These are the activations of a small neural network, seen along a few directions. Each row is one input.
In each table, some parts of the input vary, and every possible input appears once, in random order.
Descriptions start from the smaller parts, as in this example, which fits no table here: one of 6 places along a line, together with either a single point or one of 11 places along a line or (one of 3 separate values, together with one of 8 places around a ring).
Shared parts are said once, and a part with two or three values counts as separate values.
(in the rows, 128 means zero)

Other details of the inputs shift rows strongly along two fixed directions, in all tables alike. That doesn't count.

Rows:
x1: [198 156 170 163 110 109 163 171 115 125  98]
x2: [119 134  65 138 125 179 115  93 108 162 138]
x3: [ 91  62 193 105 200 121 106 112 187 106 115]
x4: [ 87 133 145 105 150 119 116 128 129 106 114]
x5: [108 142  69 133 107 158 115  91  95 147 143]
x6: [ 73  68 169 112 145 101 116 128 157  49 101]
x7: [154 160  26  72 111 142 118  89 149 134 156]
x8: [ 51  82 175  85 183 103 106 139 154  84 121]
x9: [165 202 171 139 128 107 150 166 110 138 116]
x10: [173 197 171 141 138 114 147 167 113 145 113]
x11: [111  79 104 137 106 143 120  99 122 104 117]
x12: [159  99  77  74  86 145 102 102 177  96 139]
x13: [ 91  73 181 118 149  97 121 112 160  48 120]
x14: [125  94 157 136 128 112 130 114 138  80 122]
x15: [ 84  95 191  91 206 123  99 105 168  90 118]
x16: [114 138  68 135 116 167 113  91 100 155 140]
x17: [148 122 103  65 132 110 107 133 190 118 128]
x18: [188 193 168 147 155 133 148 171 125 162 106]
x19: [110  53 189 112 172 120 119 108 169  71 104]
x20: [158  92  87 159  95 173 139  75 117 140 142]
x21: [132 119  81 148 128 169 123  92 111 167 174]
x22: [ 93 153  72 131  89 144 124  92  93 130 152]
x23: [151 142  27  77 109 136 117 106 144 142 171]
x24: [151 185 169 140 119  95 158 179 109 136 137]
x25: [158 170 153 139 144 120 147 201 110 163 105]
x26: [113 130  88 152  79 128 128  83 109 137 173]
x27: [136 183 154 135 116  97 156 197 102 139 117]
x28: [114 133  86 141 100 141 126  90  96 145 182]
x29: [124 105  71 156  71 145 128  96  99 117 134]
x30: [195 144 160 155 115 137 167 190 122 148  70]
x31: [106 113 160 115 161 118 120 126 134 119 146]
x32: [128 119  87 153  96 141 121  80 111 155 164]
x33: [162 169 156 150 119 104 148 193 117 160  93]
x34: [134 114  86 154 104 151 120  80 115 163 161]
x35: [153 171 156 148 111  96 148 191 116 150  98]
x36: [ 82 101 102 117 137 140 110 111 116 131 148]
x37: [ 80  75 191  94 206 116 105 122 166  96 133]
x38: [144 176 156 148 102  90 151 190 116 141 103]
x39: [106 109 161 126 139 103 121 116 145 113 135]
x40: [ 65 111 188  88 173 104 112 105 158  69 132]
x41: [116 116  64 142 125 174 121 111 106 169 155]
x42: [190 150 159 156 109 124 162 191 114 140  73]
x43: [118 110  71 148 100 156 117  98 110 166 141]
x44: [175 161 155 153 134 126 151 196 129 176  86]
Description of these inputs: one of 4 places along a line, together with either a single point or (one of 2 separate values, together with one of 5 places along a line).
Question: Changing only the place on the line of 4 turns x32 into x31. The same change can be made to x44. Which row results?
Answer: x41
Question: Changing only the place on the line of 4 turns x27 into x38. The same change can be made to x21. Which row results?
Answer: x3
Question: Change only the choice among 2 separate values in x5. List by row number the other rows that result.
Answer: x10
Question: Which other rows agree with x11 in the place on the line of 4? List them by row number.
Answer: x1, x6, x12, x13, x14, x19, x20, x29, x30, x42
Question: Change only the choice among 2 separate values in x31. List by row number the other rows that result.
Answer: x36
Question: Change only the place on the line of 4 in x39. List by row number the other rows that result.
Answer: x9, x14, x28

Rows:
x45: [ 97  51 129  82 161 139  99  63 178  75 135]
x46: [190 197 184 124 124  72 158 229 138 139  82]
x47: [162 210 190 127 155 103 157 223 115 153  77]
x48: [ 65  90 187  72 196  85 107 148 177  77 113]
x49: [218 181 185 138 138 107 160 218 142 134  62]
x50: [164 143  35 141  56 161 128  71 103 136 171]
x51: [ 47  58 110  81 165 140  93  92 155  97 140]
x52: [ 58  49 112  79 150 136  90  90 169  90 130]
x53: [133 104  83 208  52 164 150  73  71 136 144]
x54: [187 160  90 151  91 141 141 152 118 175 124]
x55: [ 52  72 126  96 186 151  87  72 155 109 139]
x56: [163 187 109 145 121 142 142 127 102 176 147]
x57: [171 218 201 126 156  91 156 207 128 139 106]
x58: [ 60  71 127  79 166 124  94  80 165  85 166]
x59: [165 135  29 147  64 165 127  74 106 179 178]
x60: [166 150 225 191 119  90 174 208 110 133  77]
x61: [ 73  50 114  80 149 143  96  81 166  69 117]
x62: [157 146  26 151  76 169 131  77  90 188 191]
x63: [117 174  27 150  73 158 125  77  74 172 180]
x64: [136 136 144 206  95 132 156 141  68 155 132]
x65: [151 142  17 161  76 179 126  87  85 191 175]
x66: [202 198 194 122 128  79 157 222 146 136  97]
x67: [ 46  68 243 143 196 107 113 125 126  79 101]
x68: [ 93  81 186  72 178  92 108 135 186  50  91]
Question: Describe the family of inputs behind these rows.
Answer: one of 4 places along a line, together with either a single point or one of 5 places around a ring
Question: Changing only the place on the line of 4 turns x65 into x49. The same change can be made to x58. Which row results?
Answer: x50
Question: Change only the place on the line of 4 in x68. List by row number the other rows that result.
Answer: x46, x48, x63
Question: Change only the place on the ring of 5 in x66. List by row number the other rows that result.
Answer: x46, x52, x54, x59
Question: Which other rows agree with x47 in the place on the line of 4? List them by row number.
Answer: x55, x56, x57, x63, x67

Rows:
x69: [172 167  90 120  88 121 140 166 123 151 139]
x70: [167 175 111 127 124 120 143 183 123 163 126]
x71: [ 88  76 153  72 193 116 102  93 184  75 132]
x72: [124 156 209 143 165  92 144 180 135 129 103]
x73: [157 126 202 146 165 109 139 183 150 131  84]
x74: [174 158 187  94 155  97 140 179 166 101 107]
x75: [127 153 206 141 158  81 147 176 135 123  98]
x76: [ 63  83 150  70 192 125  87 105 185  87 110]
x77: [ 88  86  96  85 156 158  95  57 152 113 172]
x78: [192 154 115 171  81 130 153 144 105 162 117]
x79: [186 149 101 171  61 142 147 135 105 162 132]
x80: [ 65  82  58 141  76 156 102  30 110 122 191]
x81: [ 63  82  73 138  99 143 105  34 114 119 180]
x82: [154 149 170  91 156  85 140 200 157 116  98]
x83: [144 155 178  91 170  99 135 203 153 136 104]
x84: [ 79  47  95 129 130 169  93  47 133 130 160]
x85: [181 190  61 196  41 147 159 125  45 174 152]
x86: [130 148 206 145 167 102 142 187 120 114  95]
x87: [149 151 168  97 164  85 139 201 157 124  97]
x88: [184 172  31 195  17 174 161 113  54 179 157]
x89: [142 133 195 140 160 104 155 186 132 112  76]
x90: [ 71  78 143  64 173 117  90  96 183  73 110]
x91: [ 65  51 162 103 165 125 115  99 156  66 111]
x92: [ 67  80 144  68 184 116  90 100 184  81 106]
x93: [136 145 207 136 139  93 142 187 127  96  94]
x94: [ 85  45  72 139 118 159  98  38 135 122 155]
x95: [182 177  69 197  67 166 163 138  62 186 137]
x96: [170 190  91 187  73 154 153 140  50 187 148]
x97: [ 60  69  84 137 124 148 102  49 107 104 162]
x98: [ 72  77  31  91  93 169  81  29 143 109 169]
x99: [123 156 216 134 163  97 143 179 130 136 105]
x100: [214 199  55 149  65 145 154 122  93 171 158]
x101: [165 164 186 106 180 106 139 180 160 119 107]
x102: [ 60  53  92 125 134 176 103  53 117 116 157]
x103: [179 205  73 140  85 154 139 144  95 192 131]
Question: Changing only one part turns x82 into x83. The same change can be made to x91. Which row results?
Answer: x102
Question: Describe the family of inputs behind these rows.
Answer: one of 5 places along a line, together with either one of 3 separate values or one of 4 places along a line

Rows:
x104: [ 99  94  96 183  94 163 136  86  67 140 166]
x105: [ 94  88 159  80 175 114 111 146 174  94  95]
x106: [119  87 177  88 166 108 117 124 182  75 112]
x107: [123 103  53 124 101 163 113  92 123 144 141]
x108: [146 170  49 134  73 141 132 136  96 164 141]
x109: [ 74  61 208 148 167 104 127 134 144  97 117]
x110: [ 87  95  72  96 107 132 101  63 140  95 170]
x111: [ 69  89 212 148 162 118 120 119 129  84  93]
x112: [145 146 100 213  54 142 148 107  63 178 142]
x113: [ 90 121 170  75 192 105 104 136 168 104 127]
x114: [106  92  76 115 141 167  98  55 136 140 169]
x115: [198 167 152 139 127 124 156 204 133 155  78]
x116: [102 104 175  83 199 117 107 127 174 107 121]
x117: [173 185 146 122 124 104 148 210 128 146  87]
x118: [ 97  91  71 102 106 138 104  60 140 101 168]
x119: [182 203 160 123 147 109 151 192 128 163 112]
x120: [219 175 165 143 115 111 161 184 137 136  98]
x121: [142 164  88 210  71 159 158 110  42 162 144]
x122: [202 186 160 130 113  97 157 189 133 131 103]
x123: [ 93 139  71 103 124 144 108  86 124 143 176]
Question: Describe the family of inputs behind these rows.
Answer: either one of 5 places around a ring or (one of 3 separate values, together with one of 5 places along a line)
Question: Change only the place on the line of 5 in x115. List by row number the other rows that result.
Answer: x105, x107, x108, x117
